Each row below holds a small network's activations on one input, seen along a few directions.
In each table, some parts of the input vary, and every possible input appears once, in random order.
Descriptions start from the smaller parts, as in this example, which fits no table here: line(4) and (point or line(9) or (values(3) and ring(5))).
Shared parts are said once, and a part with two or three values counts as separate values.

Other details of the inputs vary at random and push rows far along two fixed directions, the same in every table; ignore that.

A family of inputs:
x1: 2.733  -3.907  -0.639  2.819  -1.315  0.026  -0.418  0.997  0.552  0.320  -1.669  -0.056
x2: 1.763  0.249  -2.748  0.974  0.311  0.270  -0.992  0.762  0.029  3.029  -0.102  -0.376
x3: 2.373  -0.490  -1.149  2.087  -0.166  0.201  0.077  2.499  -0.189  1.764  0.716  1.713
x4: 2.292  0.309  -2.512  0.972  -0.021  0.102  1.374  1.965  -0.373  1.803  0.836  1.286
x5: -1.454  -3.685  3.172  1.360  -2.438  2.579  -0.155  -2.556  1.466  -2.747  4.194  -0.772
x6: 2.510  -0.034  -2.232  0.883  -1.861  0.020  -0.145  1.609  0.464  0.354  -1.031  -0.481
x7: -2.438  -0.085  2.176  0.856  -1.202  2.462  1.323  -2.718  -0.093  -1.516  5.669  0.936
x8: -1.878  0.153  2.197  0.082  -0.701  3.587  -0.549  -3.475  1.135  0.089  4.557  -0.266
x9: -0.573  1.902  5.313  -3.698  7.412  -8.049  0.414  3.652  -1.731  1.291  -7.757  1.444
x10: -2.512  0.497  1.162  -0.506  -0.666  2.828  -0.749  -2.728  0.842  -0.216  5.675  -1.233
x11: 1.658  0.775  -2.941  1.003  0.043  -0.383  0.022  2.004  0.091  2.201  0.877  -0.140
x12: 1.838  -0.342  -2.217  0.483  -2.379  0.338  -0.456  2.083  0.643  0.651  -1.414  -0.428
x13: -3.062  -0.071  0.151  -1.220  -2.426  3.112  -1.182  -4.440  1.256  -2.747  3.591  -1.187
x14: 2.152  -0.656  -3.062  0.060  -1.418  0.078  -1.159  1.626  -0.244  0.208  -0.795  -0.467
x15: -5.520  1.295  6.797  -2.069  3.365  -0.300  0.929  -3.043  -0.552  -2.930  1.091  1.129
x16: 1.457  0.855  -3.280  1.257  0.180  0.114  -0.016  1.059  0.026  2.399  -0.012  -0.151
x17: -5.189  1.686  5.464  -3.056  1.478  -0.051  0.741  -3.906  0.207  -4.372  -0.324  -1.115
x18: 1.983  -0.585  -3.433  0.338  -1.183  0.695  -1.118  0.758  -0.292  0.255  -1.724  -0.548
x19: 2.098  0.370  -2.865  1.225  0.170  0.625  1.348  1.108  -0.373  1.913  -0.030  1.268
x20: 2.007  -0.419  -2.054  2.472  -0.390  0.023  1.076  0.964  -0.877  1.838  -0.071  1.753
x21: 2.221  -0.302  -2.840  0.988  -1.428  0.425  -0.206  0.581  -0.347  0.704  -1.651  -0.957
x22: -0.678  1.662  3.511  -3.786  5.465  -8.177  0.847  3.283  -2.396  -0.783  -9.016  -0.016
x23: 1.951  -0.539  -3.356  -0.141  -1.782  -0.679  -1.453  1.196  0.445  0.465  -0.709  -0.240
x24: -5.733  1.363  5.384  -3.383  0.952  0.152  0.447  -3.279  0.311  -3.972  -0.901  -1.097
Description of these inputs: values(2) and (point or line(5) or ring(6)).
Changing only the values(2) part turns x8 into x9. The same change can be made to x24. Which row results?
Answer: x12
Start at x12 and move only the line(5) part, one step at a time. The first step leads to x6. Which rows follow, in order?
Answer: x22, x14, x23
Change only the ring(6) part in x11. List by row number the other rows that result.
Answer: x3, x4, x7, x9, x10

A family of inputs:
x25: -5.191  1.256  4.964  -1.139  0.648  2.623  0.248  -3.738  1.267  -0.922  6.049  -0.888
x26: -2.477  2.904  1.945  -3.872  3.813  -4.293  0.870  1.639  -1.690  -1.504  -3.393  1.391
x27: -5.551  1.681  2.191  -2.306  -0.674  3.007  0.913  -4.491  0.048  -4.050  6.478  -1.029
x28: 5.974  -0.666  -4.601  0.492  -0.018  -4.617  -0.530  7.510  -0.976  2.090  -7.472  0.213
x29: 3.121  -2.365  -2.450  3.115  -3.408  2.704  -1.695  1.307  2.078  2.339  2.675  -1.348
x30: -4.441  2.225  4.139  -2.888  0.059  2.274  0.008  -3.868  0.742  -1.795  6.052  -1.303
x31: 6.345  -0.793  -4.533  0.087  0.844  -5.116  -2.166  6.121  -0.451  3.724  -6.929  0.538
x32: -4.207  -0.891  4.452  -1.153  -0.160  1.546  -1.436  -3.523  1.668  -2.178  3.575  -0.855
x33: -2.543  0.620  3.385  -2.305  1.983  -4.225  0.984  0.044  -0.880  -3.087  -5.355  0.845
x34: 3.601  -3.291  -3.361  3.499  -3.634  3.072  0.222  -0.377  0.635  0.717  1.493  -0.112
x35: 2.666  0.713  -4.860  1.645  -3.444  3.050  0.232  1.888  0.239  1.224  3.484  -0.130
x36: -1.620  2.874  2.813  -4.494  5.114  -5.651  -0.120  1.501  -1.314  0.627  -4.068  1.010
x37: 3.359  -1.948  -4.342  1.662  -3.542  2.007  -2.067  0.245  1.217  1.288  2.732  -1.910
x38: 3.558  -2.857  -3.149  3.312  -3.893  3.338  -0.316  -0.096  1.035  0.700  1.402  0.968
x39: 2.961  -2.830  -3.392  3.107  -2.952  2.227  -1.839  0.337  1.618  2.178  2.695  -1.470
x40: -2.474  0.757  2.920  -3.768  2.398  -4.312  -0.258  1.257  -1.019  -3.198  -4.529  0.377
x41: -1.965  2.910  3.177  -2.233  3.704  -4.696  2.702  1.601  -1.816  -1.103  -5.128  1.097
x42: 2.693  -2.107  -4.642  3.138  -4.845  2.455  0.315  -0.167  0.564  -0.218  1.106  -0.791
x43: -1.344  0.976  4.613  -3.992  3.853  -5.586  -0.688  1.756  -0.504  -1.172  -4.976  -1.001
x44: 2.411  -0.799  -4.176  3.037  -1.623  2.411  -0.820  0.385  1.084  3.755  3.981  -0.364
x45: -4.116  -1.879  4.871  -0.380  -0.024  2.419  -0.149  -4.555  0.203  -3.062  3.975  -0.794
x46: 5.028  2.689  -7.329  -0.075  2.114  -2.647  -1.443  3.794  -1.181  5.311  -9.707  -0.694
x47: 2.977  0.085  -5.057  1.323  -2.349  2.214  -0.918  0.246  0.526  2.951  4.042  -0.831
x48: -2.400  0.380  2.629  -3.448  2.907  -4.804  0.212  1.129  -1.310  -3.223  -4.604  -0.690
x49: -1.590  1.634  4.819  -1.209  5.812  -4.202  1.261  1.666  -1.833  0.515  -3.836  1.615
x50: 3.255  -3.016  -2.797  3.528  -3.171  3.253  -1.532  0.408  0.744  1.578  2.186  0.856
x51: 6.532  -2.171  -2.511  2.520  1.472  -4.074  -0.590  6.665  -1.079  4.117  -7.305  1.294
x52: -5.009  -0.175  4.373  -0.875  -3.027  3.450  1.148  -4.835  1.151  -5.173  4.234  -1.383
x53: 3.249  -0.298  -6.792  1.367  -3.712  3.880  -3.037  -0.825  1.309  1.990  -2.739  -2.856
x54: -2.215  1.580  4.336  -1.698  5.841  -4.131  0.774  0.874  -1.860  0.242  -3.643  2.459
x55: -2.261  1.632  4.217  -2.046  4.582  -3.164  2.004  -0.259  -1.412  -0.985  -3.355  2.438
x56: -3.825  -1.343  5.513  -0.495  -1.544  3.613  1.053  -4.617  1.149  -4.055  4.007  -0.599
x57: -5.879  1.917  3.101  -1.301  -1.676  3.802  1.762  -5.518  0.441  -4.042  5.840  0.455
x58: 3.516  -0.597  -3.130  3.705  -2.531  3.753  1.317  0.616  0.426  2.129  2.855  1.047
x59: -1.942  1.145  3.891  -1.238  6.269  -4.660  1.241  0.843  -2.236  0.371  -3.870  1.444
x60: -4.824  0.427  4.086  -0.354  0.311  3.613  2.105  -5.719  0.111  -3.104  5.739  0.125
x61: 2.290  -0.422  -3.936  2.631  -2.071  2.764  -1.167  0.767  1.358  3.880  3.843  0.650
x62: 2.339  0.042  -5.375  3.100  -3.426  2.705  1.402  -0.009  -0.053  1.144  2.466  0.225
Describe the family of inputs behind these rows.
Answer: values(2) and (point or (values(3) and ring(6)))
Changing only the values(2) part turns x48 into x27. The same change can be made to x56. Which row results?
Answer: x58
Change only the ring(6) part in x47. List by row number the other rows that result.
Answer: x27, x44, x59, x60, x62
Change only the values(2) part in x44. List by row number the other rows that result.
Answer: x39
